Each row below holds a small network's activations on one record, seen along a few directions.
Here are examples, each followed by its value of one field, F.
Records without F are marked missing.
Other fields move the rows too, some of them a lot.
In the rows, zero is written as 500.
Strong random noise was added to every row along 2 fixed directions; ignore it. To show where, here is one row again and again, with new noise each time:
[435 525 507 462 478 426 538 523 449 431 546 442 520 524 612 548 489 441
 444 521 483 519 535 601]
[437 559 707 468 775 482 390 457 344 418 573 693 589 507 680 447 365 368
 398 646 404 481 682 506]
[417 631 523 471 498 441 531 596 353 290 579 489 528 617 656 609 464 492
 362 496 443 505 529 744]
[429 593 661 470 705 473 426 504 333 365 579 646 574 548 680 498 388 407
 378 603 409 485 641 587]

[509 570 510 450 511 466 542 568 436 469 482 543 543 548 521 553 432 522
 446 475 482 514 460 602]
f9
[454 551 439 491 434 437 511 618 452 450 491 434 513 533 570 550 539 470
 470 491 426 511 453 723]
f8
[572 412 799 557 904 653 283 235 440 617 484 873 549 318 501 285 278 417
 561 714 510 409 774 117]
f7
[508 558 382 545 337 622 539 610 499 289 502 496 395 694 406 608 566 690
 467 345 520 473 423 656]
f10
[476 643 522 455 554 483 488 631 430 373 498 540 491 643 580 554 473 556
 377 475 392 530 418 676]
f5
[549 446 455 506 455 573 491 471 587 517 450 565 453 497 401 495 503 566
 537 428 543 473 526 444]
f6
[453 399 247 510 223 475 665 480 651 597 455 197 418 469 389 536 676 562
 619 359 621 617 329 455]
missing
[416 608 649 497 771 540 380 522 303 360 550 675 582 564 664 430 438 428
 365 580 400 491 616 607]
missing
[566 489 539 580 585 674 442 439 461 420 493 677 472 519 472 516 419 610
 526 484 505 414 576 470]
f6
[551 380 505 527 465 590 490 400 582 533 469 560 434 481 348 464 532 585
 609 471 579 476 547 328]
f2
[536 487 494 564 459 578 512 431 511 469 483 523 442 459 435 533 449 599
 546 474 603 442 525 432]
f7
[477 505 654 432 643 479 421 502 467 494 513 551 573 472 579 463 510 355
 449 599 416 534 597 501]
missing
[580 271 554 545 603 591 427 262 677 732 444 618 433 355 274 319 505 474
 728 547 608 445 631  64]
f2
[468 534 712 439 801 479 303 519 409 516 485 737 618 446 643 392 421 324
 393 666 350 491 631 503]
f8
[459 528 497 395 425 269 468 608 488 595 473 340 619 459 628 550 534 331
 398 553 407 556 462 679]
f3
[525 492 442 498 367 501 583 459 572 505 460 469 482 502 386 500 497 581
 555 456 609 494 474 473]
f7
[469 889 673 461 766 487 426 708 128  84 575 795 582 778 666 635 298 618
 194 496 277 452 537 910]
f9
[486 399 430 488 410 497 554 518 577 632 440 375 469 469 511 501 518 494
 600 487 513 569 414 469]
f5
[471 616 540 503 496 399 445 617 401 497 525 484 596 494 687 567 495 434
 360 546 414 485 507 669]
f3
[463 537 370 413 242 262 569 650 552 521 449 224 578 475 546 607 594 414
 428 453 461 557 385 761]
f1
[491 373 630 485 750 561 374 389 528 731 455 647 532 376 552 314 389 357
 578 637 457 527 589 247]
f5
[549 580 542 600 544 668 500 515 393 380 539 617 492 596 514 529 430 616
 485 395 458 405 466 494]
f4
[453 407 518 455 559 458 431 484 553 657 453 501 544 368 564 406 512 349
 525 593 456 526 527 470]
f8
[469 481 361 453 334 448 612 554 524 573 451 356 472 464 494 568 491 523
 500 411 547 551 391 592]
f9
[497 464 426 469 430 416 557 510 494 633 477 391 484 447 500 504 482 457
 551 488 523 554 433 487]
f11
[449 559 712 403 709 359 339 542 399 504 482 618 699 427 682 469 403 305
 350 665 344 516 614 603]
f1
[548 487 505 528 536 607 510 448 538 469 473 650 487 549 407 483 466 592
 554 470 534 445 534 481]
f6
[436 512 496 367 420 280 458 606 511 618 466 340 623 430 643 538 538 318
 366 558 421 572 453 663]
f3
[476 726 514 491 479 533 566 684 332 172 537 546 473 783 550 671 455 720
 334 361 384 499 395 852]
f4
[591 314 611 621 750 736 346 251 572 645 480 742 445 403 364 289 423 482
 696 605 521 386 667  77]
f10
[446 566 467 427 403 298 498 623 508 495 470 352 599 479 572 586 531 394
 412 501 436 519 453 721]
f1
[567 342 628 614 721 710 390 244 511 548 515 781 443 416 403 367 402 536
 620 600 534 398 672 144]
f2
[543 562 427 542 378 503 578 570 434 486 508 439 482 500 536 593 526 556
 486 410 521 479 384 529]
f11
[486 389 636 445 748 477 388 369 488 766 470 635 559 315 554 335 367 318
 542 654 487 536 596 239]
f11
[587 345 594 587 636 663 449 309 575 704 475 621 499 369 438 344 432 467
 660 509 519 416 547 112]
f4
[568 361 414 554 392 592 518 436 651 568 444 469 392 515 312 453 578 568
 660 432 568 479 490 337]
f10

Here are new rows. What is F for each?
[497 317 368 476 336 418 639 424 660 728 415 340 453 354 446 519 509 451
 631 463 584 567 420 365]
f9
[520 532 707 440 847 461 381 422 437 575 475 744 579 441 529 388 330 409
 474 632 394 469 622 354]
f9
[531 359 429 456 402 490 582 424 690 694 429 381 436 444 380 428 545 524
 603 432 534 546 409 338]
f4
[533 406 606 502 633 534 453 319 603 651 451 647 531 382 386 353 412 460
 618 588 600 457 611 211]
f7
[565 309 574 537 616 632 458 255 641 683 464 670 466 398 304 309 489 506
 696 573 606 448 609 132]
f2
[490 449 552 477 631 453 463 439 472 672 486 539 516 404 521 431 409 398
 561 574 499 519 528 368]
f11
[489 603 574 410 584 403 489 574 394 434 504 545 544 552 591 562 444 506
 392 533 409 548 459 608]
f11
[483 396 522 397 463 374 515 464 607 638 479 356 547 393 526 468 558 365
 548 548 544 537 536 396]
missing
[510 363 236 381 126 302 698 523 747 751 408 103 422 385 395 555 666 493
 595 392 609 622 256 450]
f11
[496 659 276 632 210 695 683 587 448 139 592 464 309 769 350 720 587 893
 508 262 608 373 337 761]
f2
[488 342 494 491 521 510 502 442 616 722 430 440 482 398 496 432 487 438
 648 541 525 550 473 324]
f5
[551 478 355 583 325 627 578 510 555 407 478 452 399 553 407 632 530 694
 564 353 586 434 435 573]
f6
